A small network was shown many inputs. Here are its activations along a few directions, one row for each input.
In each table, some parts of the input vary, and every possible input appears once, in random order.
Descriptions start from the smaller parts, as in this example, which fits no table here: one of 4 places along a line, together with either a single point or one of 9 places along a line or (one of 2 separate values, together with one of 5 places around a ring).
Shared parts are said once, and a part with two or three values counts as separate values.
(in the rows, 128 means zero)

Table:
x1: [129 139  98 100 160 153 209 199  60 137 161  62 171 157 164 134 160  92]
x2: [128 116 134 104 176 152 186 233  86 156 154  59 155 150 212 160 154 121]
x3: [136 127 123 155 117 116  97  71 148 132  83 141 106 129 101 105  97 148]
x4: [122 142 144 139 101 119  90  92 162 115 141 163 111  86 108 142 121 158]
x5: [132 130 140 105 181 164 184 210  70 136 173  78 158 192 186 132 177  99]
x6: [120 104 124 127 174 156 218 206  75 161 149  58 143 170 194 153 134  92]
x7: [123 130 129 132  95 107  99  91 152 115 111 171 106 113  92 119 112 122]
x8: [113 109 124 106 168 153 203 221  84 153 152  63 160 173 199 151 133  92]
x9: [131 119 123 124 111 116  83  92 167 108  99 153 122 116 107 110 112 153]
x10: [118 138 126 163  95 122 110  77 145 122 125 161 102 110  92 143 101 129]
x11: [119 133 126 158 100 118 108  86 146 130 119 159  96 102  80 134 107 118]
x12: [116 136 136 132  96 120  90 104 170 112 126 162 111  97  87 129 123 128]
x13: [129 132 124 139 111 112  86  83 163 118  90 142 116 133 106  98 101 146]
x14: [134 121 124 130 183 159 207 192  57 155 167  80 142 201 177 140 165  94]
x15: [132 131 133 129 115 118  79  89 173 113  90 142 121 125 107 101 113 157]
x16: [114 141 135 137  91 124  92  94 169 104 132 163 117 105  99 138 117 138]
x17: [129 120 115 134 107 110  90  86 157 114  99 153 117 124 106 106 100 142]
x18: [124 136 144 134 105 114  87 102 164 124 137 161 105  78  96 132 127 148]
x19: [136 115 114 150 113 113 100  74 142 127  92 151 107 121 100 113  96 144]
x20: [132 132 130 112 178 158 188 206  56 146 170  84 160 199 181 134 159  89]
x21: [128 125 123 146  98 102  92  89 157 113 103 157 120 119 102 108 112 130]
x22: [141 119 132 125 120 110  80  89 161 119 109 151 116  98 116 113 117 172]
x23: [120 112 141 101 172 161 194 224  88 141 156  56 159 161 202 145 145  97]
x24: [135 130 146 123 108 107  89  95 156 121 121 170 105  86 103 127 128 153]
x25: [139 125 140 137 112 102  83  92 160 118 113 156 119  92 113 116 129 162]
x26: [130 127  94 107 172 158 226 180  55 161 157  74 171 156 159 151 154  96]
x27: [141 131 142 129 124 112  77  86 166 124 100 141 115 106 117 105 117 177]
x28: [142 142 112  89 176 156 196 204  60 149 163  68 177 130 177 149 173 121]
x29: [112 142 126 146  87 119  98  89 159 110 131 163 112 113  97 133 105 127]
x30: [130 124 132 135 102 108  85  94 167 107 103 157 125 111 103 113 124 142]
x31: [141 132 147 108 192 161 182 208  63 147 181  78 152 173 197 137 182 118]
x32: [113 137 126 142  92 115  96  98 160 118 126 162 106 105  86 124 111 116]
x33: [129 126 128 147 102 110 110  79 138 127 105 169  96 110  86 128 107 123]
x34: [126 129 138 122  98 113  92  97 163 110 111 172 111 105  94 123 123 133]
x35: [134 120 122 161 105 106 103  76 142 126  97 155 110 115  96 117 108 132]
x36: [129 135 111  81 170 162 202 197  68 141 162  72 187 146 167 144 165 101]
Describe the family of inputs behind these rows.
> one of 4 places along a line, together with either one of 3 separate values or one of 6 places along a line
The inputs of x30 and x35 match in every part but the place on the line of 4. If x36 is changed in the same way as x30 into x35, which row does it become?
> x26
Which other rows does x4 become when the place on the line of 4 takes its other values? List them by row number.
> x10, x16, x29
Which other rows does x32 become when the place on the line of 6 takes its other values? List them by row number.
> x7, x13, x17, x21, x29
Which other rows does x14 become when the choice among 3 separate values takes its other values? List them by row number.
> x6, x26
Which other rows does x8 become when the place on the line of 4 takes its other values? List them by row number.
> x2, x6, x23

Table:
x37: [145 112  92 140 161 136 189 139  63 158  98  80 144 170 146 115 110 100]
x38: [117 132 112 146 142 151 163 163  99 132 132  91 139 201 154 130 118  94]
x39: [128 133 144  94 162 150 126 183 134 119 150  88 161 163 185 120 159 151]
x40: [120 113 136 149 138 136 173 177  86 149 142 115 110 163 151 152 123  76]
x41: [132 115 167 100 158 135 136 200 121 137 159 111 132 123 181 145 165 133]
x42: [107 119 127 130  55  89  44  45 229  98  73 192 105  51  63 119  70 155]
x43: [156 112 124  88 180 136 153 160  98 144 116  79 166 132 176 109 151 158]
x44: [138 133 124 155  71  81  39  25 187  94  80 221  81 116  39  82 118 144]
x45: [123 150 133  87 138 146 157 162 111 124 189 119 161  87 138 156 177 132]
x46: [131 137 148 183  81  98  34  12 201 114  97 192  69  74  70 116  84 191]
x47: [111 151 102 136 121 150 194 142  78 139 170 120 138 126 105 163 134  74]
Describe the family of inputs behind these rows.
> either one of 3 separate values or (one of 2 separate values, together with one of 4 places along a line)
What sort of input is x39?
> one of 2 separate values, together with one of 4 places along a line

Table:
x48: [101 135 125 119  91 124 123 119 162 128 111 149 109  91  71 135 105  88]
x49: [120 115  92 125 103 117 120  86 154 115  83 121 158 110 122 122  75 142]
x50: [136 118 148 135 122 113  70 128 161  97 119 158 117 177 145 102 144 149]
x51: [104 160 122 102 164 183 223 225  63 144 206  62 169 170 170 167 165  71]
x52: [142 114 192 118 157 120  81 153 164 148 115 128  88 109 153 115 144 166]
x53: [138 138  83 175 107 120 131  39 111 126 102 140 129 126  88 120  85 140]
x54: [137 133 143  99 145 133  95 108 165 123 131 106 157  74 158 125 130 209]
x55: [153 109  95  90 193 151 234 200  27 160 144  53 193 149 193 140 162 107]
x56: [118 157 117 168  94 126 136  69 119 139 130 168  78 107  38 132 116  86]
x57: [113 161 131 110  98 130  86 116 170  88 162 165 137 125 100 126 162 140]
x58: [122 136 169 101 117 124 100 139 163 123 172 155 119  41 124 159 158 159]
x59: [126 120 124 208 102 115 113  77 121 129 109 162  75 173 104 127  85 108]
x60: [144  96 134 124 188 143 212 241  35 162 153  74 140 196 209 145 160  75]
x61: [144 133 107 102 126 118  91  87 152  95 114 136 166 128 129  92 142 180]
x62: [123  94 137 144 114 103 106 132 154 141  68 142  85 143 115 111  86  99]
Describe the family of inputs behind these rows.
> one of 3 separate values, together with either a single point or one of 4 places along a line
The inputs of x56 and x59 match in every part but the choice among 3 separate values. If x48 is changed in the same way as x56 into x59, which row does it become?
> x62
Which other rows does x61 become when the place on the line of 4 takes its other values? List them by row number.
> x49, x53, x54
